Each row below is a small network's average activation on inputs in which a field has the value named, seen along a few directions.
Values that are neighbours, or in one group, have similar rows; names and order tell nothing.

Other fields shift rows strongly along two fixed directions, in all tables alike. That doesn't count.
These rows show it; all are for the same value of a field, averaged over different records:
[ -1  15  -8  33  -5  11   4   1  -4  -1   1  16   2  -2   1  -1  -7 -10
  15   4]
[ 11 -39 -25 -52 -31 -28 -19 -28  -6 -26 -11  -9  26   8  19  -2  31  50
 -31 -23]
[-12  30  12  55 -18  -5  -6 -14 -40 -20  16  31   9  12  -9  32 -22 -31
  14  14]
[ -7  24  -4  40  -5  15   6   2  -5   0   3  16   2  -1  -5   0 -13 -14
  19   7]
[ -7  19  -9  37  -8  14   2   1 -10  -3   2  16  -1  -1  -4  -1 -10 -14
  17   8]
[-14  20   2  39 -14  -1  -3 -11 -28 -12   6  21   8   9  -6  14 -10 -15
   7  10]
[-13  -5  11   9 -47 -53 -30 -49 -67 -49  20  22  37  24   0  57   0  -1
 -26   6]
[ 24 -14 -47 -22  18  39  14  24  60  29 -30 -18 -13 -19  15 -64  22  36
  14 -17]

LENE, 16 values:
finan: [ -2   1  27 -11  13  -9  -1   6 -17   1  17   1 -13  13 -16  20  -6 -15
  -6   6]
sulaf: [ 31 -44 -32 -96  11  -6 -18   4  39   9 -22 -27  -5  -1   9 -47  49  61
 -12 -41]
suv: [  8 -29   7 -71 -15 -41 -27 -16 -21 -21  11  -4   9  23  -3  16  31  22
 -21 -22]
fif: [-15  43   7  78  -3  22   5   6 -18  -2  16  36   0   2 -12  11 -33 -39
  36  26]
fazi: [ 10  -8 -33  -6  13  33  13  19  34  21 -21  -8 -14 -12   9 -56  17  23
  22 -13]
fut: [  3  -8  21 -34  22   0  13  15   6  10   8 -20 -11   2   2   1   0 -10
 -17   5]
balo: [-21  -7  38  11 -12 -37  -9 -30 -39 -16  12  -5  14   6  -4  56 -18 -21
 -33  15]
guro: [  6 -45  -6 -80  17  -9  10   3  48   8 -26 -53  -3 -14  20 -15  26  40
 -38 -18]
regir: [-19 -40  28 -30 -62 -95 -40 -69 -75 -63  15   0  51  22   9  85   5  17
 -76   6]
soseg: [ 11 -38   0 -73  24  -5   9  10  36  14 -26 -45  -7  -4   8 -17  20  30
 -35 -15]
lumi: [ -5  59  36  60  39  32  15  38  -8  27  32  24 -36  -2 -31  15 -34 -65
  51  22]
lubok: [  7   8 -20  19  10  32  15  20  33  20 -10  -4  -7 -16   2 -31 -11   6
  23   6]
memaz: [ -3  18  -3  46  11  31  20  20  24  24  -6  -1  -9 -22   1 -12 -20 -14
  13  17]
befe: [  2  25   4  25  11  14   1  12  -4   8  12  24 -14   5 -11 -11  -7 -25
  38  -3]
pir: [ -4  -3  14  11  10   1  14   4  23  14  -5 -21  -1 -20   7   6 -13  -7
 -15  14]
viv: [ 10  18 -22  12  22  43  14  33  37  26 -14   7 -26 -12  -1 -53   4  -4
  42 -15]
The values of LENE form a ring.
A walk along LENE starts at fazi and steps to its neighbour fif. Put lumi, lubok, pir, viv in the order it reaches them.
> lubok, pir, lumi, viv
Name the neighbours of soseg, in listed order.
> fut, guro
Name the neighbours of sulaf, in listed order.
> suv, befe

PAK, 10 values:
tibi: [ 14 -23 -26 -33 -18 -13 -18 -14   1 -10 -10  -2  13   4  10 -13  26  37
 -12 -19]
mel: [-15  43  19  63  -2  16   6   8 -26  -2  16  30  -2   7 -14  19 -30 -42
  28  23]
vutuk: [-10  31  19  55   7  12   7   5 -16   3  14  18  -7   0 -12  21 -27 -38
  17  21]
sogum: [-11 -25  22 -26 -39 -61 -24 -46 -49 -41  15   2  33  21   6  59   4   8
 -48   2]
dumin: [ -3  -8  14 -15   2 -14  -3 -12 -17  -8   5  -5  -1   7   0  17   1  -5
 -15  -2]
gara: [ -5   9  14   8  21  11  11  16  16  14   3  -8 -14  -8  -9   0 -11 -13
  10   5]
duker: [  4   7 -26  14   4  23   4  15  29  15 -14   3  -4 -13   2 -41   6   9
  28  -6]
dop: [ -8   5   2  19  -8  -4   1  -7 -13  -7   4   4   6   0  -1  14  -8  -8
  -4   9]
rik: [ 17 -41  -1 -76   8 -17  -3   2  24   7  -9 -32  -2  -1   8 -13  24  35
 -31 -19]
mafak: [ 17   2 -38  -8  24  47  18  33  50  29 -24 -12 -21 -18   9 -62  16  18
  26 -13]
The values of PAK form a line.
A walk along PAK starts at rik and steps to its neighbour gara. Put tibi, dumin, dop, mafak in the order it reaches them.
> dumin, dop, mafak, tibi
Fewest steps between vutuk and duker?
> 5
